These are the activations of a small neural network, seen along a few directions. Each row is one input.
In each table, some parts of the input vary, and every possible input appears once, in random order.
Descriptions start from the smaller parts, as in this example, which fits no table here: one of 8 places around a ring, together with either a single point or one of 9 places around a ring or (one of 2 separate values, together with one of 6 places along a line).
Shared parts are said once, and a part with two or three values counts as separate values.
(in the rows, 128 means zero)

Other details of the inputs shift rows strongly along two fixed directions, in all tables alike. That doesn't count.
These rows show it; all are for the same input, with only those details redrawn:
[146 131 116  67  85 136 167 146 118 147  75  95]
[131  76 182 143 110 108 109 101 133  86 111 132]
[ 35 185  68 136  89 136  94 117  86 151 134 131]

Table:
x1: [144  93 188 139 128 102 100  90 135  93 117 119]
x2: [188 131  94  77  85 167 175 141 113 150  86 117]
x3: [150  58 160 136 152 102 145 111 152  86 158 143]
x4: [192 134  97  69 105 166 165 132 111 159  83 114]
x5: [ 31 151 118 242 187 112  79 112 159  96 193 158]
x6: [149 137 138  67 100 139 161 146 129 154  75 101]
x7: [190 134  89  75  89 167 164 125 110 151  94 106]
x8: [168  86 178 157 125 143 106  96 137  97 126 162]
x9: [ 39 213  56 148 156 145 142 155 134 165 165 149]
x10: [178 116 169 164 146 121  98  93 133 105 128 153]
x11: [138 108 205 146 137 103 100 104 146 105 112 137]
x12: [ 22 190  52 163 159 158 134 154 128 161 157 132]
x13: [170 113  96  50 123 127 196 180 127 172 110 104]
x14: [171  88 180 154 134 141 103  93 132 102 125 161]
x15: [145  67 186 147 173 121 117 167 156  85 152 129]
x16: [167 119  86  52 117 125 191 170 121 171 122  95]
x17: [195 144  96  83  83 162 175 139 116 150  96 108]
x18: [170 103 181 170 119 134 112 105 143  97 131 165]
x19: [157 143 122  67  93 131 161 137 125 149  82  83]
x20: [139  86 180 137 135 101  94  83 117  93 114 119]
x21: [135  79 179 139 114 107  99  85 131  86 118 121]
x22: [132  78 182 137 119 109 102  95 135  91 109 130]
x23: [135  55 163 161 178 122 156 130 174  82 126 123]
x24: [ 61 207  51 136 132 116 115 158 112 184 180 141]
x25: [ 75 158 123 231 119 127  44  77 115 100 185 188]
x26: [159 125 113  66 149 151 222 180 162 151  98 110]
x27: [166 118  86  62 121 129 183 185 118 170 121  79]
x28: [179 150 105  65 147 136 184 221 153 153 112  77]
x29: [ 44 142 137 213 161  95  58 115 127 123 213 188]
x30: [ 28 185  31 140 148 148 139 141 115 155 163 142]
x31: [164 162 132  68 111 123 159 147 135 161  76  89]
x32: [198 162 104  83 101 157 168 144 133 162  91 114]
x33: [167  84 178 162 115 142 112 102 135  92 128 164]
x34: [188 134  88  79  79 166 171 132 108 147  96 108]
x35: [159  86 177 157 160  88 118 154 160 109 157 129]
x36: [ 41 200  36 146 144 142  96 173  98 151 189 112]
x37: [150 134 120  59 105 134 158 137 116 155  72  92]
x38: [ 45 194  37 145 129 125 102 159  91 177 189 120]
x39: [139  89 186 148 108 103 108  98 137  84 121 123]
x40: [ 45 217  43 149 154 136 139 152 137 160 168 139]
x41: [135 105 203 150 128 105 102 106 150 100 114 138]
x42: [165 165 131  70 122 118 156 146 126 162  74  89]
x43: [ 48 196  36 134 124 122 111 144  93 179 189 135]
x44: [150  75 164 150 170 111 159 122 174  78 146 132]
x45: [147 137 136  72  90 138 167 152 126 150  77 103]
x46: [179  89 164 158 118 134 106  85 134  91 134 146]
x47: [178 143 119  57 139 133 218 185 161 168 107 118]
x48: [ 83 208  47 150 117 155  85  98  71 164 152 142]
x49: [ 43 139 138 222 165  99  50 131 125 122 211 172]
x50: [133  90 200 139 133 110  99 100 138 101 111 136]
x51: [175  83 163 150 140 132 102  85 117  97 118 152]
x52: [134  77 179 144 105 106 105  92 130  82 120 123]
x53: [173  76 162 152 120 140 107  88 131  91 123 154]
x54: [ 25 201  29 167 153 148 132 143 122 155 168 115]
x55: [ 36 135 133 196 127 107  31  59  96  98 169 150]
x56: [193 140  91  74 110 159 158 121  96 156  90 105]
x57: [161 160 145  70 124 125 159 148 125 164  72  98]
x58: [177  80 160 151 125 136 100  75 121  92 130 144]
x59: [175 107 183 162 138 133 103  97 141 107 127 162]
x60: [131  76 182 143 110 108 109 101 133  86 111 132]
x61: [ 56 213  46 135 140 125 132 150 125 171 177 148]
x62: [133 104 202 155 118 104 108 112 148  95 116 140]
x63: [136  89 183 175 187 119 153 142 190  93 133 134]
x64: [ 79 200  65 147 123 163  88 109  78 168 143 157]
x65: [ 88 216  71 152 127 156  92 114  87 173 143 157]
x66: [ 47 207  64 146 154 144 101 190 114 162 178 128]
x67: [182  91 167 154 128 132 103  82 129  95 131 144]
x68: [136  86 183 135 139 102  97  92 121  97 106 128]
x69: [ 38 185  30 139 140 145  95 167  90 150 186 111]
x70: [ 36 122 132 214 161 107  50 126 114 119 210 172]
x71: [ 50 213  79 144  95 125  95 127 105 158 137 128]
x72: [ 42 174  41 138 131 131 104 162  88 177 176 129]
x73: [150  55 167 132 158 105 149 121 157  90 146 153]
x74: [145  67 184 140 162 110 147 128 164  96 150 162]
x75: [149 121  81  82 145 151 216 170 151 147  97  72]
x76: [ 43 150 139 202 141  98  31  64  95 101 168 150]
x77: [195 156 118  84 104 164 170 147 132 163  88 123]
x78: [134  95 199 140 143 106  97 100 128 102 108 136]
x79: [150  55 170 140 168 116 120 161 150  79 147 120]
x80: [160 159 129  72 101 125 161 149 139 156  78  91]
x81: [169 120 118  58 128 131 194 186 136 175 114 114]
x82: [178 133  92  49 127 131 219 171 145 159 115  99]
x83: [178 112 170 162 136 126 100  94 142 104 130 154]
x84: [141  61 157 148 166 114 155 114 164  76 146 132]
Changing only one part turns x47 into x61. The same change can be made to x18. Which row results?
> x25
Changing only one part turns x50 into x55. The same change can be made to x26. Which row results?
> x84
Changing only one part turns x43 into x13. The same change can be made to x46. Which row results?
> x53
Describe the family of inputs behind these rows.
> one of 6 places around a ring, together with either one of 6 places along a line or (one of 2 separate values, together with one of 4 places along a line)
Which other rows does x77 become when the choice among 2 separate values takes its other values? List them by row number.
> x41
Which other rows does x71 become when the place on the line of 4 takes its other values? List them by row number.
> x31, x42, x80

Table:
x85: [ 60 185  55 121 133 136 125 167 108 167 154 109]
x86: [102 127 153 192 140 122  66  93 126  98 158 158]
x87: [162  69 206 126 123  99 124 111 149  93 103 129]
x88: [ 83 114 166 170 125  98  74  91 123 103 146 154]
x89: [ 97 106 157 178 165 102 108 125 152 103 176 162]
x90: [ 81 206  44 137 114 165 108 131  89 172 151 141]
x91: [ 48 199  62 118 100 140 117 129  96 166 122 120]
x92: [ 84 125 164 186 133 112  70  92 127 100 148 153]
x93: [ 79 198  40 133 106 156 115 128  90 175 159 150]
x94: [193  79 193 141 141 121 128 111 154  87 108 129]
x95: [123 170  59 114 110 162 150 134 108 162 131 133]
x96: [ 57 190  58 109  95 133 106 130  81 170 139 120]
x97: [114 117 139 197 144 133  77  89 122  94 164 167]
x98: [169 164 104  75 110 146 160 156 121 167  94 104]
x99: [ 88  98 149 183 163 105  91 125 140  90 168 136]
x100: [243  49 235  85 128 103 170 131 168  98  70 106]
x101: [247 119 112  35 116 167 223 165 139 159  60  84]
x102: [140 146  92  82 143 142 200 175 151 158 114 105]
x103: [128  79 174 157 161  94 105 133 145  95 158 131]
x104: [210 116 132  15  99 141 227 166 144 158  35  65]
x105: [173  79 208 133 131 104 122 113 151  96 106 129]
x106: [192  82 198 137 139 111 118 112 148  96 118 136]
x107: [167  58 196 122 120 101 121 111 139  88 113 123]
x108: [129  96 182 162 139 112 103  93 143  89 122 135]
x109: [ 43 203  63 119  98 139 110 131  94 171 128 124]
x110: [244 125 126  27 114 156 223 169 146 158  46  70]
x111: [172 157  91  82 112 156 161 152 114 167 108 117]
x112: [211 107 116  26 135 139 232 200 153 156  70  56]
x113: [ 82 191  35 135 114 165 126 119  95 166 152 142]
x114: [115 110 140 187 134 121  81  87 120 105 175 177]
x115: [164  68 191 140 163 103 151 142 174  95 139 141]
x116: [ 75 105 152 177 122 109  67  89 114  92 156 147]
x117: [ 66 189  57 126 141 143 152 163 128 165 152 130]
x118: [124  76 174 153 125 108 100  97 130  81 129 131]
x119: [165  59 190 134 159  97 132 145 158  92 135 117]
x120: [ 88 108 153 186 165 110 107 124 155  97 175 161]
x121: [104 111 135 197 134 130  79  87 123  99 175 177]
x122: [107 182  90 101 108 143 143 140 113 163 101 107]
x123: [ 54 185  51 113 101 144 115 123  87 159 131 112]
x124: [135 177  75 106 115 153 134 140 101 171 131 131]
Describe the family of inputs behind these rows.
> one of 5 places along a line, together with either one of 2 separate values or one of 6 places along a line
Changing only the place on the line of 5 turns x100 into x105. The same change can be made to x124. Which row results?
> x111
Which other rows does x117 become when the place on the line of 5 takes its other values? List them by row number.
> x89, x102, x115, x120

Table:
x125: [176  96 149 113 160 130 169 158 160 119 117 108]
x126: [122  77 177 151 138 107  95  99 128  89 133 138]
x127: [ 44 165 105 172 125 113  75 100 108 130 157 146]
x128: [191 107 163 100 122 130 158 132 141 131  94 127]
x129: [178  98 164  89 128 113 153 132 141 121  94 102]
x130: [131  89 178 160 138 102  92 103 137  91 136 129]
x131: [131 172  63  83  97 159 161 139 107 163 108 108]
x132: [132 139  92  97 135 130 162 174 129 158 141 110]
x133: [128 160  73 100 112 148 142 124 101 155 122 117]
x134: [140  99 184 167 133 118 102  97 142  98 135 159]
x135: [201  96 150 101 120 139 150 131 134 126 102 117]
x136: [172  84 160  90 120 125 151 139 132 120  94  99]
x137: [113 169  66 108 105 150 144 124 103 159 121 123]
x138: [ 90 149  92 160 116 139  95 105 103 123 151 139]
x139: [136 179  70  82  98 162 156 146 108 172 105 116]
x140: [152  89 168 162 139 121  94  91 129  95 141 157]
x141: [134 187  82  81 102 157 155 153 111 176 103 116]
x142: [193 112 157  99 117 136 153 144 138 129  95 117]
x143: [169  99 149 111 158 127 179 155 164 121 112 115]
x144: [195  98 152 100 118 136 160 126 139 126  95 127]
x145: [128  88 167 176 170 116 116 129 159  85 152 139]
x146: [129  78 167 167 156 103 114 136 152  90 167 145]
x147: [ 67 160 111 151 120 119  91 112 115 127 144 133]
x148: [ 79 168 115 154 122 126  91 114 116 132 144 142]
x149: [130 101 187 164 135 106 102  99 146  95 132 147]
x150: [160  93 158  85 113 125 165 136 139 124  86 106]
x151: [175  97 150 109 165 126 171 153 160 118 117 113]
x152: [142 170  74  90 100 160 151 150 107 168 106 113]
x153: [ 63 139 104 171 149 112 103 132 127 128 184 156]
x154: [ 36 151 103 169 121 121  75 101 100 127 155 150]
x155: [ 74 155 111 154 121 120  89 118 112 126 143 127]
x156: [ 67 142 109 151 117 128  89 119 103 124 142 131]
x157: [123 177  94  95 118 135 137 140 110 166 114 113]
x158: [125  80 168 163 156 103 117 131 156  90 166 149]
x159: [197  90 144 100 119 135 156 125 133 118 104 108]
x160: [125  90 168 173 170 116 120 124 163  85 151 144]
x161: [ 97 181  83  91 103 135 149 143 115 169 107 104]
x162: [182 110 166  96 123 118 159 135 146 129  90 114]
x163: [131 180  89  87 106 143 150 158 114 169 102 101]
x164: [149  98 180 161 143 115  93  97 132  99 140 157]
x165: [ 95 159 112 162 125 135  82 113 105 138 153 149]
x166: [141  97 182 165 140 108  90 104 137  96 138 138]
x167: [ 70 165  95 172 117 141  85  96 106 135 158 163]
x168: [ 60 146 109 148 116 128  91 113 106 124 143 136]
x169: [114 174  63  99  99 156 154 128 106 164 117 118]
x170: [114 152  85  96 129 132 171 171 134 164 138 118]
x171: [ 77 134 107 161 154 112 103 134 123 127 184 150]
x172: [166 104 146 108 154 131 184 157 167 124 110 113]
Describe the family of inputs behind these rows.
> one of 6 places around a ring, together with either one of 2 separate values or one of 6 places along a line
Changing only the place on the ring of 6 turns x155 into x127. The same change can be made to x146. Which row results?
> x153
Which other rows does x139 become when the place on the ring of 6 takes its other values? List them by row number.
> x135, x140, x144, x152, x167
Which other rows does x132 become when the choice among 2 separate values takes its other values? List them by row number.
> x125
Which other rows agree with x131 in the place on the ring of 6? List them by row number.
> x139, x141, x147, x148, x158, x160, x168
Which other rows does x171 become when the choice among 2 separate values takes its other values? List them by row number.
> x151
